These are the activations of a small neural network, seen along a few directions. Each row is one input.
In each table, some parts of the input vary, and every possible input appears once, in random order.
Descriptions start from the smaller parts, as in this example, which fits no table here: one of 6 places along a line, together with either a single point or one of 9 places around a ring or (one of 2 separate values, together with one of 8 places around a ring).
Shared parts are said once, and a part with two or three values counts as separate values.
In the rows, 128 means zero.

Other details of the inputs shift rows strongly along three fixed directions, in all tables alike. That doesn't count.

A family of inputs:
row 1: [128 128 151  68 114  89 168 143 145  85 144]
row 2: [136 120 131 145 136 138 118 123 131 114 112]
row 3: [ 89 118 135 150 146 158 121 120 161 165 137]
row 4: [ 54 126  94 105 164 157 173  18  91 175 162]
row 5: [163 130 133 162 134 136 118 154 139  92  97]
row 6: [141 126 109 108 150 116 101 106  32 127  94]
row 7: [ 81 127 105  86 144 101 146  69  70 149 156]
row 8: [141 108 127 127 116  76 137 111 136 108 160]
row 9: [108 130 119 171 164 107 137 141  86 125  90]
row 10: [133 146 151 114 101 136 180 204 202  96 180]
row 11: [ 66 150 109 112 143 136 154  95 112 150 139]
row 12: [108 143 125 121 106 157 143 129 169 149 185]
row 13: [148 151 135 163 124 176 115 200 157 122 124]
row 14: [144 121 147 147 146 118 108 135 142 122  97]
row 15: [138 128 164 126  94 113 108 164 198 129 155]
row 16: [102 119 152 168 148 136 113 153 175 159 107]
row 17: [161 116 151 191 132 115  95 201 147 119 113]
row 18: [ 73 142 108 135 174 122 139 125  55 158 107]
row 19: [126 135 127  93 105  92 137 103 137 112 143]
row 20: [ 76 148 112 137 166 162 127 138  96 158  96]
row 21: [154 126 145 163 135 114 112 157 146 101  82]
row 22: [151 123 124  48  95  95 174 117 120  65 147]
row 23: [223 119 115  95  95 129  85 124  77  70  80]
row 24: [ 97 140 164 137 107 113 128 176 224 144 173]
row 25: [121 123 122 120 109 100 163  96 168 101 153]
row 26: [110 143  99 134 148 186 121 121  81 162 107]
row 27: [158 121 123  90  87 128 109 100 142 131 150]
row 28: [140 142 104 144 128 138 156 109 109  98 110]
row 29: [145 110 130  96 104 101 110 106 115 143 165]
row 30: [152 127 144 201 146 167  95 196 143 135  70]
row 31: [184 117 135 102 102 116  84 127 105 109  88]
row 32: [150 106 133 112 133 114 106  82 117 133 102]
row 33: [140 123 141 127 112  79 150 113 175 100 140]
row 34: [ 85 116 136 157 150 117 122 121 135 179 149]
row 35: [178 138 107 134 120 178  92 140  84 128  85]
row 36: [166 118 140  70 102  71 164 145 105  74 155]
row 37: [153 120 123  94  96 126 113 106 139 123 156]
row 38: [ 56 132 132 181 147 192 141 150 189 193 159]
row 39: [141 114 137 101 101  96 117 115 129 139 177]
row 40: [ 77 144 116 180 168 184 143 136 125 165 115]
row 41: [146 156 100 136 146 164 132 145  84 120  94]
row 42: [126 120 131  90 128 127 108  88 104 149 121]
row 43: [159 139 106 163 147 161 135 133  90 104  74]
row 44: [105 103 139 128 123  96 134  99 148 150 182]
Each input here is: one of 4 places along a line, together with either a single point or (one of 2 separate values, together with one of 5 places along a line).
Changing only the place on the line of 4 turns row 8 into row 5. The same change can be made to row 17. Which row results?
Answer: row 2
Changing only the place on the line of 4 turns row 23 into row 6. The same change can be made to row 3. Which row results?
Answer: row 34
List by row number the other rows that have the place on the line of 4 in common with row 26.
Answer: row 4, row 10, row 12, row 13, row 28, row 35, row 38, row 40, row 41, row 43
A walk changes only the place on the line of 4. It starts at row 13 and steps to row 20. List the rest of the walk in order.
Answer: row 24, row 7
Change only the choice among 2 separate values in row 18. List by row number the other rows that result.
Answer: row 9

A family of inputs:
row 45: [109 129 134 138 139 131 123 132 132 143 129]
row 46: [105 124 146 122 119 108 150 148 173 129 170]
row 47: [175 119 134 125 111 117  98 138 119 110 107]
row 48: [160 139 109 128 146 145 117 134  64 104  58]
row 49: [152 125 134 134 114 128 115 146 141 120 135]
row 50: [ 82 122 106  98 146 123 146  50  93 157 146]
row 51: [ 87 121 116  84 134 108 153  45 114 141 164]
row 52: [142 120 151 143  94 112 127 150 208 121 179]
row 53: [ 97 134 137 169 148 148 122 158 149 158 125]
row 54: [163 127 138 133 105 133 105 153 150 121 130]
row 55: [118 131 117  94 128 121 153  85 112 124 141]
row 56: [126 143 134 149 131 142 130 170 141 121 114]
row 57: [150 120 110  89 114 118 129  75  99 113 133]
row 58: [ 83 140 114 150 166 166 128 122 102 167 103]
row 59: [ 94 136 127 149 156 148 121 142 109 159 112]
row 60: [140 128 117  93 110 107 144  99 125 108 148]
row 61: [141 124 151 132  90 119 118 158 198 132 179]
row 62: [129 130 143 137 107 128 126 152 182 134 167]
row 63: [ 79 141 112 153 171 167 134 117  98 164 102]
row 64: [133 139 134 151 135 134 124 175 133 123 110]
row 65: [127 135 149 138 108 129 142 169 191 117 159]
row 66: [153 126 140 133 122 112 126 150 139 105 117]
row 67: [176 118 130 135 114 121 105 133 125 106 108]
row 68: [164 129 107 123 143 124 117 127  46  94  61]
row 69: [130 136 141 137 112 122 136 164 167 117 151]
row 70: [150 130 131 128 121 124 131 151 130 105 119]
row 71: [131 133 129 164 138 153 117 161 139 136 113]
row 72: [130 121 124 100 100 123 140  85 159 130 174]
row 73: [126 137 145 158 135 128 124 181 155 123 111]
row 74: [ 57 140 125 149 170 152 139 124 114 175 128]
row 75: [ 99 119 118  96 116 112 148  67 139 146 182]
row 76: [ 40 144 152 176 166 157 132 170 176 191 143]
row 77: [185 119 130 125  94 127 105 138 146 107 128]
row 78: [ 89 121 116  86 131 113 143  58 109 153 163]
row 79: [135 133 116 132 157 132 127 128  61 121  76]
row 80: [148 128 133 130 120 112 128 149 126 104 119]
row 81: [130 123 140 128 110 117 129 134 166 125 164]
row 82: [165 124 135 127 110 105 124 149 132  91 118]
row 83: [147 131 129 130 122 121 128 149 120 105 117]
row 84: [ 96 122 108  86 146 106 160  64  81 127 131]
row 85: [100 134 151 176 140 146 116 176 180 158 129]
row 86: [ 51 140 148 177 156 153 133 163 180 188 150]
row 87: [107 133 134 166 143 148 121 157 145 152 125]
row 88: [ 99 136 128 153 161 149 114 145 102 155  98]
row 89: [131 126 122 139 131 137 127 123 125 131 127]
row 90: [136 128 128 144 124 141 120 138 141 133 129]
row 91: [132 120 116  99 111 130 132  78 128 134 149]
row 92: [127 120 120  89 123  96 151  81 110 117 148]
row 93: [144 119 149 121 104 101 138 157 178 103 153]
row 94: [125 127 154 127  99 115 147 172 205 120 185]
row 95: [159 123 133 136 122 123 110 142 124 110 111]
row 96: [111 134 146 129 111 123 151 155 190 127 173]
row 97: [113 126 130 101 105 122 144  94 165 136 183]
row 98: [133 134 118 144 150 149 114 138  88 131  90]
row 99: [160 127 123 124 120 135 109 129 111 117 109]
row 100: [148 120 140 123 118 107 131 153 140 103 125]
row 101: [170 114 121  83  89 105 121  88 129 109 157]
row 102: [171 124 139 113  96 116 132 153 156  90 139]
row 103: [106 118 117  96 118 116 141  68 126 148 166]
row 104: [113 134 120 143 158 149 110 134  80 152  87]
row 105: [148 123 153 137  87 113 121 164 205 122 183]
row 106: [166 132 117 128 140 133 119 138  74 103  76]
row 107: [112 114 120  90 115 107 139  60 128 142 163]
row 108: [154 121 116 120 140 127 109 109  76 111  81]
row 109: [ 61 143 130 168 161 172 137 144 151 180 132]
row 110: [ 90 122 115  89 141 117 138  56  97 151 140]
row 111: [133 126 133 137 111 134 124 139 166 134 154]
row 112: [144 128 123 138 123 145 123 127 134 123 121]
row 113: [113 131 116 143 152 152 115 124  93 154  98]
row 114: [186 123 128 126 107 126 101 145 120 103 110]
row 115: [120 118 116  99 113 110 146  68 131 129 170]
row 116: [135 126 141 128 118 118 136 161 150 114 140]
row 117: [175 121 119 132 118 131 108 128 107 108 104]
row 118: [198 122 131 118 104 119 116 161 119  75 100]
row 119: [136 131 130 133 122 141 124 135 141 127 131]
row 120: [157 127 134 132 119 120 129 158 129 101 117]
row 121: [114 116 108  88 132 109 146  41  99 127 140]
row 122: [119 123 116 106 118 128 142  80 133 134 158]
row 123: [136 130 113  91 117 114 143  91 110 110 135]
row 124: [175 130 123 120 112 121 121 143 109  88 102]
row 125: [128 131 137 141 140 121 130 149 121 123 110]
row 126: [169 122 132 125 121 108 122 144 111  91  99]
row 127: [161 133 118 128 139 137 121 138  78 105  76]
row 128: [122 120 108  96 123 126 134  67 104 140 143]
row 129: [ 75 137 155 182 141 152 121 184 196 181 152]
row 130: [ 38 139 123 158 186 159 140 112 114 188 113]
row 131: [156 128 134 136 111 134 117 148 149 115 133]
row 132: [ 67 137 125 147 170 149 132 126 107 170 118]
row 133: [145 119 110  96 121 115 130  80  92 113 131]
row 134: [ 77 127 122  96 133 108 169  86 130 140 170]
row 135: [129 131 137 144 140 123 129 156 126 115 100]
row 136: [162 127 132 125 115 115 127 145 126 103 122]
row 137: [131 121 128  92  97 118 135  91 157 131 177]
row 138: [113 132 124 159 156 148 119 137 108 144  99]
row 139: [ 77 136 110 145 171 159 129 111  86 170 103]
row 140: [ 90 142 113 143 172 167 123 122  77 161  85]
row 141: [123 135 132 143 142 124 127 154 121 123 105]
row 142: [174 125 116 125 141 126 113 146  53  92  58]
row 143: [141 119 117  91 108 110 130  83 116 120 153]
row 144: [117 130 126 152 155 148 107 133 102 150  83]
row 145: [188 125 131 126 108 105 113 157 123  84 106]
row 146: [103 136 137 159 153 145 112 157 124 153 106]
row 147: [159 131 136 147 128 122 115 171 121  97  88]
row 148: [118 126 122  94 114 100 152  96 134 120 164]
Describe the family of inputs behind these rows.
Answer: one of 8 places along a line, together with either one of 5 separate values or (one of 2 separate values, together with one of 4 places along a line)
Changing only the place on the line of 8 turns row 71 into row 121. The same change can be made to row 60. Which row results?
Answer: row 73
Changing only the place on the line of 8 turns row 45 into row 62. The same change can be made to row 126. Which row results?
Answer: row 70
Changing only the place on the line of 8 turns row 112 into row 89. The same change can be made to row 137. Which row results?
Answer: row 61
Change only the choice among 2 separate values in row 119. List by row number the other rows that result.
Answer: row 112
Change only the place on the line of 4 in row 105. List by row number the other rows that result.
Answer: row 59, row 74, row 104
List by row number the other rows that have the place on the line of 8 in common with row 50.
Answer: row 46, row 53, row 78, row 80, row 81, row 84, row 88, row 92, row 129, row 132, row 138, row 145
